[[101 101 129 142 108]
 [105 120 136 130 147]
 [103 118 112 103 140]] out 140

[[130 133 130 139 122 118]
 [127 114 130 130 123 127]
 [132 101 127 140 127 126]] out 126

[[124 131 115 139 130]
 [140 131 131 124 118]
 [120 105 140 123 137]] out 137

[[142 120 128 120]
 [136 104 132 140]
 [136 119 132 140]] out 140

[[110 135 118 125 131 146 147]
 [138 126 140 133 114 130 106]
 [124 116 108 131 111 125 117]] out 117

[[147 122 137 140 129 112 111]
 [125 138 125 112 133 124 130]
 [111 111 100 147 107 139 144]] out 144
---
[128 106 149 104] result: 106

[131 138 154 119 112 125 132] result: 132

[154 113 127 120] result: 120

[[128 122 116 114]
 [129 144 138 157]] result: 138

[148 105 104 144 140] result: 140

[[139 132 118 122 123 125]
 [126 153 106 128 130 116]] result: 132

[125 129 118 138  99] result: 125

[132 127 104 133 123] result: 127
---
127,140,120,132,155,145
134,125,137,134,105,126
-> 126

115,145,147,150,109,148
118,138,125,132,134,128
116,141,135,140,122,137
-> 137

105,142,114,143,157,148
110,129,127,106,130,115
-> 115

134,121,112,103,130,135 -> 135

111,107,116,123,124 -> 124

128,140,113,100 -> 100

148,106,132,144,121,104 -> 104
---
[145, 117, 107, 112, 114, 153] ans = 114
[139, 115, 127, 122, 98, 130] ans = 98
[135, 99, 128, 125, 119, 154] ans = 119
[121, 112, 116, 135, 104, 102] ans = 104
[116, 107, 148, 142, 151, 147] ans = 151
[122, 108, 104, 153, 107, 130] ans = 107
---
[104 105 155 105 138 140] --> 140
[148 131 145 100 101 156] --> 156
[131 114 155 151 108] --> 108
[148 117 150 128 155 127] --> 127
[110 144 118 149 151 102] --> 102
[116 150 114 122 110] --> 110
[105 135 118 143] --> 143
---
[[141 125 132 126 134 128 130 124 125 129 125 114 145 130 133 129]
 [129 128 132 131 125 133 131 123 132 128 130 121 134 125 131 131]
 [134 128 132 126 131 130 126 138 126 129 123 125 140 125 137 121]
 [123 126 127 129 128 137 128 126 135 131 125 131 128 130 133 126]
 [128 128 128 130 125 136 132 123 134 129 126 122 133 123 131 132]
 [124 124 131 131 128 139 128 123 134 131 127 131 132 133 135 124]
 [128 132 129 124 122 128 126 150 123 129 118 137 137 115 138 114]
 [125 132 138 135 114 123 134 127 127 122 141 128 131 119 128 128]
 [130 130 118 125 117 129 138 125 127 127 121 126 131 114 125 134]
 [127 122 123 128 122 125 133 118 122 130 128 142 131 135 127 123]
 [125 127 126 128 127 135 128 127 133 130 125 129 128 128 130 128]
 [122 127 124 129 124 139 130 126 136 131 123 131 127 126 132 128]]: 141

[[130 118 138 130 129 131 136 122 128 106]
 [137 122 136 138 136 127 133 116 128 119]
 [130 137 126 117 152 128 135 139 137 119]
 [123 121 132 126 119 131 131 128 126 116]
 [129 133 125 124 136 127 129 133 131 129]
 [134 130 131 127 146 127 135 128 133 119]]: 130

[[128 131 128 127 126 126 129 126 126 129]
 [102 108 136 126 154 158 115 155 132 130]
 [130 134 128 125 125 126 128 127 125 128]
 [130 134 121 138 133 140 143 136 130 120]
 [110 130 123 131 137 142 130 138 122 127]
 [144 142 125 126 118 121 141 124 125 124]
 [125 154 111 136 118 123 148 119 114 124]
 [138 143 117 133 120 124 142 128 115 118]
 [137 135 130 124 122 124 132 126 128 129]
 [124 146 121 131 122 126 137 122 123 129]]: 128

[[126 129 122 124 129 121 131 141 151 120 134 149 128 122 116 137]
 [125 122 114 125 118 116 127 138 133 137 109 137 119 142 116 137]
 [125 142 138 137 146 127 134 118 129 118 139 125 109 139 137 125]
 [148 129 136 137 143 139 133 132 134 142 132 126 147 124 133 136]
 [143 129 132 112 119 119 133 119 133 138 118 108 133 127 119 117]
 [112 118 125 125 135 115 141 124 103 136 127 139 123 130 131 132]
 [102 123 124 125 133 120 123 122 107 127 135 126 129 139 136 136]
 [125 122 115 125 118 116 128 138 135 136 110 139 119 140 116 137]]: 126

[[130 148 131 155 138 135 140 130 130 141 138 137 134]
 [130 134 135 134 140 134 131 132 133 132 134 132 136]
 [129 138 137 133 143 133 132 130 131 134 135 130 138]
 [136 133 133 134 131 134 135 137 137 135 131 136 132]
 [140 132 137 130 131 133 132 136 139 132 133 132 134]
 [129 141 131 145 136 135 140 132 131 142 134 132 135]
 [140 131 138 130 135 133 131 134 136 131 133 133 135]
 [130 133 137 132 138 133 131 133 135 131 132 130 136]]: 130

[[112 140 126 138 138 144 123 124]
 [158 125 139 127 127 138 124 128]
 [105 128 125 129 128 105 120 156]
 [151 115 112 112 112 155 151 112]
 [138 136 139 136 136 141 119 127]
 [114 129 125 129 128 118 123 145]
 [129 136 127 133 134 155 129 114]
 [139 126 137 129 128 119 119 144]
 [139 113 126 116 116 108 130 152]]: 112
---
(113, 136, 114, 119, 153, 118) result: 153
((146, 138, 138, 118), (149, 135, 133, 122)) result: 133
((110, 102, 100, 154, 101, 141), (103, 144, 141, 105, 141, 152)) result: 141
(102, 155, 103, 140, 142, 113) result: 142
(137, 138, 109, 110, 158, 155, 150) result: 155
(102, 128, 104, 125) result: 104
((142, 119, 145, 146, 106, 144, 137), (141, 119, 146, 148, 106, 146, 137)) result: 146
(114, 115, 155, 128, 139) result: 128
---
[133 106 137 134 119 126 122]: 126

[[142 132 125 130 145 105 146]
 [112 132 118 114 115 151 116]]: 105

[134 102 101 126 149]: 126

[128 154 142 124]: 142

[140 136 111 128 157]: 128

[[122 107 133 113 108 108]
 [112 102 119 100 118 104]
 [124 115 141 120 110 111]]: 108

[155 130 121 120 120]: 120

[126 149 119 136 128 103 149]: 103
---
[118 108 125 122 126 123 152] result: 152
[120 109 141 151 134] result: 134
[129 128 129 158] result: 158
[131 148 128 129 100 146] result: 146
[151 125 121 111 138] result: 138
[102 119 137 135 135 129 120] result: 120
[157 152 114 123 138 134 142] result: 142
---
124  143  156  113  144  135 -> 156
124  137   99  140 -> 99
124  126  129  133  118  154  118 -> 129
129  128  150  121  140 -> 150
123  123  127  138  104 -> 127
150  118  153  145  116  134  109 -> 153
103  131  135  127  107  138  134 -> 135
102  121  100  103 -> 100
148  150  147  142  134 -> 147
123  138  106  134  125 -> 106
---
[[118 124 145 120]
 [125 134 154 108]] => 120, 125

[[130 123 148 126 126 125]
 [126 118 150 127 127 115]
 [125 117 147 127 128 114]] => 125, 125

[[123 151 115 108 130]
 [126 140 117 104 136]
 [127 135 117 105 138]] => 130, 127

[153 136 117 108 128] => 128, 153

[114 149 152 155 154 153] => 153, 114

[149 102 156 152] => 152, 149

[[149 126 117 136 143  99]
 [123 135 128 133 121 140]] => 99, 123
---
[[140 127 115 133 146 153]
 [119 130 141 125 114 105]
 [155 126 130 145 131 132]] --> 115

[105 124 101 128 137] --> 124

[140 129 134 101 138 118] --> 129

[124 139 141 137 138 150] --> 138

[133 110 109 151] --> 133

[[125 129 104 128 122 127 111]
 [123 115 143 121 134 119 109]
 [155 140 127 123 120 148 127]] --> 111

[153 126 106 148] --> 148

[128 113 109 117 119 107 117] --> 113

[[145 137 113 144 131 134]
 [134 122 133 152 134 139]
 [114 125 136 107 117 133]] --> 114
---
Input: 128,150,129,115,146,140,156
Output: 115
Input: 102,132,104,142,99,120,114
Output: 142
Input: 142,127,131,115,130,104,112
Output: 115
Input: 136,122,146,102,143,100,125
Output: 102
Input: 134,148,117,99,144,126,133
Output: 99
Input: 138,151,128,136,120,109,132
Output: 136
Input: 129,150,105,117,129,123,118
Output: 117
---
[155 128 120 138 150 129 115] --> 138

[[122 137 120 130 146]
 [101 115 133 124 111]
 [119 112 139 124 104]] --> 133

[126 132 134 121 139 117 150] --> 121

[109 139 139 150 102] --> 139

[138  98 122 148 134] --> 122

[114 153 143 140 148] --> 143
